These are the activations of a small neural network, seen along a few directions. Each row is one input.
In each table, some parts of the input vary, and every possible input appears once, in random order.
Descriptions start from the smaller parts, as in this example, which fits no table here: line(4) and (point or ring(11) or (values(3) and ring(8))).
Shared parts are said once, and a part with two or three values counts as separate values.

Other details of the inputs vary at random and push rows far along two fixed directions, the same in every table; ignore that.

Table:
R1: [-28  23  14 -35 -20   9  -3  17  25  55   7  -5]
R2: [ 18 -22  11  17   8  -4 -20  31 -38 -39  -1   0]
R3: [-17  -4  -9  -1  -7   1  -2   2   3   8  16  -1]
R4: [-16  26 -10 -18 -17  12  19 -13  37  30  -8  -7]
R5: [ 11 -22   3  40   4   3 -22  28 -24 -24  30   1]
R6: [-28   2  36 -25 -22  13 -16  42  -2  29  17  -3]
R7: [ -4  -2  27  -5  -1 -23  -9  22 -18   2  11   1]
R8: [-32  13  34 -28 -26   9 -11  36  10  27  17  -2]
R9: [-21   8 -32 -15   1  11  18 -35  26  26  -6  -1]
R10: [  6  -5 -40  18  13  15  18 -43  18  -2 -12   1]
R11: [  2 -20  33   6 -20   3 -28  42 -21   4  23 -11]
R12: [ 32  -5 -34  36  -5  21  23 -24   6 -10 -17 -16]
R13: [-35  19  22 -38 -28  -2  -5   6  29  41  10  -2]
R14: [ 36  -9 -35  37  -7   9  20 -36   9  -7 -18 -19]
R15: [-40   3  29 -22  -8   3 -22  39   3  26  34  13]
R16: [ 22  12  -3  -2  13   2  10 -19  -3 -13 -20   4]
R17: [ -9  10   7 -20   3 -15  12 -17   6  19 -14   0]
R18: [ -1 -12  19  -3   8  -9 -13  28 -11 -22   3   1]
R19: [-19  -6  -1  -2  -3   2  -9  12  -3   4  22   3]
R20: [-11  -6 -25   0   1   6   6 -19   7  12   3  -3]
R21: [  4  14 -11   5 -17   6  14  -8  23  16  -3  -9]
R22: [  8   3   0  -2   6 -13   9 -14 -10   2 -13  -6]
R23: [ 24   0 -17  23   5 -15  15 -29 -17 -21 -19  -5]
R24: [ -5  11   4 -13  -3 -20   7 -11  -5   9 -12   9]
R25: [  9 -19  18   6  11  -6 -15  29 -22 -26   0  -1]
R26: [-44  21   9 -30  -7  -1 -10   5  32  43  19   9]
R27: [ 22 -25 -15  47  11   7 -12   5 -20 -20  16  -2]
R28: [ -6  25 -33 -14 -15   3  35 -58  57  32 -25  -9]
R29: [-12  -1 -21   4   1   7   8 -14  13   4   6   3]
R30: [-9 -4 -6  6  5  4 -9 -2  7 16 12  3]
R31: [ 27 -20  13  27   3 -16 -16  22 -48 -24   1   5]
R32: [ 37 -14  23  19  18  -4 -14  30 -32 -33   9   1]
R33: [ 27 -11 -24  23  16  -2  15 -27  -3 -46 -24  -7]
R34: [ 10  10  24  -9   5  -6 -10  21 -13 -10   4  15]
R35: [ -1  -4  -5  -4 -15  11   7 -15  10   8  -8 -10]
R36: [ -9  -4  13 -18   4  -7 -12  17  -9  -7  -9  11]
R37: [  2  -4 -36  14  11  13  14 -40  20   3  -9   3]
R38: [-29  19 -15 -16   0   4   7 -23  39  30   3   8]
R39: [ 31   2   0   8  19   1   7  -8 -12 -23 -13  -2]
R40: [ -3   0   0 -10   4  -5  -3   3  -4 -18 -12   3]
R41: [ -3  19  13 -31   7  -1   1   0   5  11  -9  16]
R42: [-19  10  36 -24  -7 -21 -12  29 -17  16  11   0]
R43: [  0  -5   3  -3   5  -7  -8   9  -9 -22 -10  11]
R44: [ 23 -11 -54  41  12  10  26 -52  14 -28 -12  -3]
R45: [  9  12  25 -10   4  -6 -10  21 -13 -10   4   8]
R46: [-17 -10  -8  -4   2   9  -4   4  -1  12  12   2]
R47: [ -9   3   4 -22   9  -3   0   2   3  -6 -15   1]
R48: [  9 -30   2  32   7   8 -22  30 -34 -20  27   1]
R49: [ 37   0  -3  17  20  -4  12 -15  -2 -34 -11   0]
R50: [ 13  11  17  -9  10  -4  -1   8  -5 -13  -2   3]
R51: [ 24 -15  13  25   3 -15 -11  18 -46 -22   1  -3]
R52: [-13  13 -15 -19 -19   7  25 -41  39  17 -17  -7]
Description of these inputs: values(2) and (ring(6) or line(8) or (values(3) and line(4))).
Q: Changing only the values(2) part turns R16 into R45. The same change can be made to R27. Which row results?
A: R38
Q: Changing only the values(2) part turns R44 into R48. The same change can be made to R40. Which row results?
A: R2
Q: Which other rows does R35 become when the ring(6) part takes its other values? List them by row number.
A: R1, R6, R11, R12, R14
Q: Which other rows does R28 become when the ring(6) part takes its other values? List them by row number.
A: R4, R8, R13, R21, R52

Table:
R53: [ 33 -11   5  26   2   6   0   5 -13 -28  -2 -10]
R54: [ 22 -11  -3  23  10  -7  -4   0 -25 -21   6   5]
R55: [-18  16 -11 -12 -19   1  10 -21  33  22  -1  -3]
R56: [ 31  -5 -10  28   7   8   2   4 -17 -34  -6  -1]
R57: [ -3   0 -18 -10  10  -3  14 -32  15  -8 -17   2]
R58: [-41   9  36 -33 -22  -4 -18  47  -1  44  31  -2]
R59: [  4   1  16   1   0 -12  -9  15 -10   6   4  -1]
R60: [ -6 -11  21  -2  -4 -11 -13  27 -14  -5   1  -4]
R61: [ -4   6 -25  -7   5  -2  13 -27   7  -7 -22   5]
R62: [  5  -1  15   2  -3  -9  -4   8 -17   5   7   0]
R63: [  1   4   3   1   5  -8  -7   9 -15   2   3  11]
R64: [ -6 -11  23  -3  -4 -10 -13  21 -17  -7   7  -5]
R65: [  3   9 -15  -5  13  -6  14 -35  15   4 -11   5]
R66: [-26  -9  26  -6   1   0 -24  49 -18  12  36   6]
R67: [-20 -12  27  -6  -3   8 -30  45  -9   8  30  12]
R68: [  6   2  16  -5   5   5  -7  17  -2 -11   9   1]
R69: [ 24 -16 -27  25  16  -4  10 -20  -5 -36 -20  -3]
R70: [-13   9 -16 -14  -9   8  14 -22  19  31  -9 -10]
R71: [  4  -1  17   1   0 -11  -6   8 -12   5   8  -2]
R72: [-19   5 -19 -20   8  16   6 -23  26  22  -7   4]
R73: [ 25 -36  -6  46  15  10 -20  25 -42 -33  18  -6]
R74: [  5  10 -16  -2  15  -8  12 -28  14   4 -15   5]
R75: [ 28 -31  -1  40  -7   9 -16  23 -30 -19  12 -12]
R76: [ -3   6 -17  -5  -5  -3  17 -30   7   0 -26  -2]
R77: [-26  -3  24  -3  -2  -2 -24  43 -10   7  36   8]
R78: [ 5  3 13 -6  2  6 -5 17 -6 -9  8  4]
R79: [  6  14 -17   0  -1  -5  19 -33   8  12 -20   1]
R80: [  9   4  14   3  -8   6  -4  19 -10  -4  -1  -2]
R81: [ 27 -17 -21  28   2  -4  15 -27 -14 -32 -17  -9]
R82: [ 10  13 -13  -7  10   6  15 -19  23  -6 -18   0]
R83: [ 35  -1 -20  23   2  10  22 -29   4 -23 -20  -9]
R84: [12  1 16  3 -2  3 -7 21 -3 -8 -1 -6]
R85: [-44  28   8 -41 -22  -2   6  -2  36  50   9   0]
R86: [ -3   2 -22 -11   6  -2  15 -32  11  -7 -17   4]
R87: [-24  14 -15 -11   1   5   6 -22  33  13   1   8]
R88: [-38  19  10 -40 -23   6   2   0  37  50   3   5]
Q: What is each input in this table made of?
A: values(2) and (ring(6) or (values(3) and line(4)))
Q: Changing only the values(2) part turns R70 into R73. The same change can be made to R88. Which row results?
A: R67
Q: Which other rows does R79 become when the line(4) part takes its other values? List them by row number.
A: R59, R62, R71
Q: Which other rows does R78 become when the values(3) part takes its other values? List them by row number.
A: R54, R86
